Read these off the table that follows.
1) What is the top-right entry?
2) What is the fifth entry, reading row by row?
3) What is the bottom-left entry?
4) What is the maximum?
5) What is the last entry of the largest entry's row?
6) What is the largest entry in the first row?
7) What is the top entry of the column that holds the largest entry?
8) What is the first entry of the largest entry's row?
[[-14.7 -31.4  48.4 -21.5  -6.0  30.4 -23.2]
 [ 24.3 -10.4 -10.8  -8.7  12.5 -12.6  -5.9]
 [ 19.2  13.2  16.7  -4.1   5.4 -19.7 -20.2]
 [ 16.3  25.5  11.6 -16.9 -37.3  -7.1 -13.4]
 [-22.7  17.0  32.3  10.5   6.4   6.9  26.4]
 [-20.0  16.6  17.4  20.6 -37.3  -4.2   1.5]
 [ 44.8 -20.0  26.1 -13.8 -41.5  58.8 -11.4]
 [ -4.7 -23.3  36.6   2.1  -8.2  -7.0  10.6]
 [-34.1 -54.2  27.0 -15.6   0.3  10.5 -17.8]
 [  5.8   0.3   3.7  30.8 -30.7 -11.1  10.8]
 [ 18.4  14.8  27.3 -10.6 -25.5   2.2  -4.7]
 [ 14.6   9.3  10.7   7.4   8.5  -0.8  -9.7]]
1) -23.2
2) -6.0
3) 14.6
4) 58.8
5) -11.4
6) 48.4
7) 30.4
8) 44.8

Read these off the table that follows.
1) Read off the first entry on the diagonal from the top-right corner.
2) Read off the 1st entry, reading row by row.
3) Read off the last entry, reading row by row.
4) Read off the smallest entry in the last row.
2	6	7	5	5	3	3
5	2	6	6	2	2	5
6	7	6	2	2	3	6
2	4	6	6	2	3	2
6	4	1	7	4	4	2
7	5	6	7	5	7	1
4	2	6	4	6	4	5
5	4	2	5	6	4	6
1) 3
2) 2
3) 6
4) 2

A =
[[ 61.8  -1.3  57.4 -58.1 -38.7  21.3  15.8  55.8  55.7  44.3 -61.9 -61.5
  -18.0 -13.9]
 [  7.5  59.8  -2.5  22.1  64.9  51.7  32.6 -47.0 -48.8 -59.3  15.7   8.7
   57.2  51.8]
 [ 34.4  62.9  33.3 -28.5  23.1  69.0  67.0  -3.1 -20.3 -34.3 -45.3 -28.1
   61.8  58.1]
 [ 62.0  28.0  48.1 -14.9  40.5  46.5 -29.3 -24.2  62.3 -33.6 -43.4 -27.5
  -60.4 -64.0]
 [ -7.1  20.2 -12.7  13.3  39.2  36.5 -63.9 -34.4  33.9  -6.9  -7.1   3.8
  -56.7 -51.6]
 [ 57.1 -24.9  50.3 -54.7 -48.1  -3.6  47.2  59.8  39.1  39.6 -42.7 -42.5
  -11.9  10.8]
 [-44.2  43.3 -52.1  48.4  56.9  34.5 -23.9 -60.1 -45.3 -66.1  36.3  50.3
   22.4  -6.4]
 [ 16.3 -42.7  31.3 -37.4 -61.6 -41.0  33.1  67.4  25.2  47.3 -27.2 -34.6
  -19.0  22.0]
 [-61.0 -68.5 -36.3  31.1 -63.1 -61.2 -67.8  46.0 -11.1  55.1  59.6  33.6
   -6.8  17.3]
 [ 30.2  49.0  35.2 -38.1   0.6  46.9  64.6   2.8 -35.1 -30.1 -21.1 -31.9
   66.2  57.5]]
The entry just left of 39.1: 59.8
The maximum: 69.0
The entry just left of 32.6: 51.7
The entry just left of 22.4 -> 50.3
The entry just left of -13.9 is -18.0
The entry just right of 22.1: 64.9
Give the entry just left of 33.3.
A: 62.9
Give the minimum.
A: -68.5
The entry just left of -68.5: -61.0
The entry just right of 25.2: 47.3
The entry just right of -11.1 -> 55.1
Give the entry just left of -61.6.
A: -37.4

Questions about the row below.
1) Find the 2nd entry.
2) Find the entry just left of the largest entry.
3) Find the entry just right of the largest entry.
4) Find the last entry.
5) Find the third entry from the left.
[-38.4 -23.1   7.9 -32.5   9.8   3.5 -52.3]
1) -23.1
2) -32.5
3) 3.5
4) -52.3
5) 7.9

Read these off the grid that follows. Rows and columns are numbered from 0.
1) Which number is the entry at row 0, column 0?
2) Which number is the entry just left of -37.1?
3) Which number is the entry just left of the smallest entry?
4) Which number is the entry in the top-right corner?
5) Which number is the entry just right of 2.4?
6) Which number is the entry in row 1 and column 0?
7) Which number is the entry at row 0, column 2?
8) Which number is the entry directly above -21.6?
[[  6.6  24.1  -9.7  -5.9  -9.9  45.2  22.9   2.8 -61.7  55.4  -5.2 -52.2]
 [-15.4  29.5 -12.1  -0.7   2.3 -24.6 -11.2   9.1 -21.6  35.1  10.6 -37.1]
 [ 41.4  -6.1 -21.2   6.1   0.8  -6.9  11.1  -7.7  20.7  19.3  20.0  36.5]
 [ 15.7 -44.3 -36.8  -9.1  -4.3  13.6  35.0  19.5  16.7 -14.8 -13.2  52.4]
 [ 51.7  43.3  -3.6   9.9  10.7 -53.2 -11.0  50.5 -36.4  25.9  -9.0 -59.9]
 [  8.0  -5.3 -31.0 -21.4   9.3 -12.5  -9.1  30.6  23.2 -10.4 -16.9 -15.7]
 [-53.8 -22.5   9.4   3.4 -41.7 -33.5  -5.1  32.1  38.2 -22.1 -25.6   3.8]
 [-14.8 -30.7  15.0  11.6  26.7 -35.7  48.5  23.1  46.9 -46.2   2.4  23.1]
 [ 21.7   6.5 -22.0  -5.5  28.4 -32.1  -0.8 -17.2  34.2 -12.8  -7.6   8.4]
 [  7.2  46.3 -10.0  31.5  36.1 -18.6  -5.7 -48.2 -53.7 -11.9 -18.5 -31.7]]
1) 6.6
2) 10.6
3) 2.8
4) -52.2
5) 23.1
6) -15.4
7) -9.7
8) -61.7
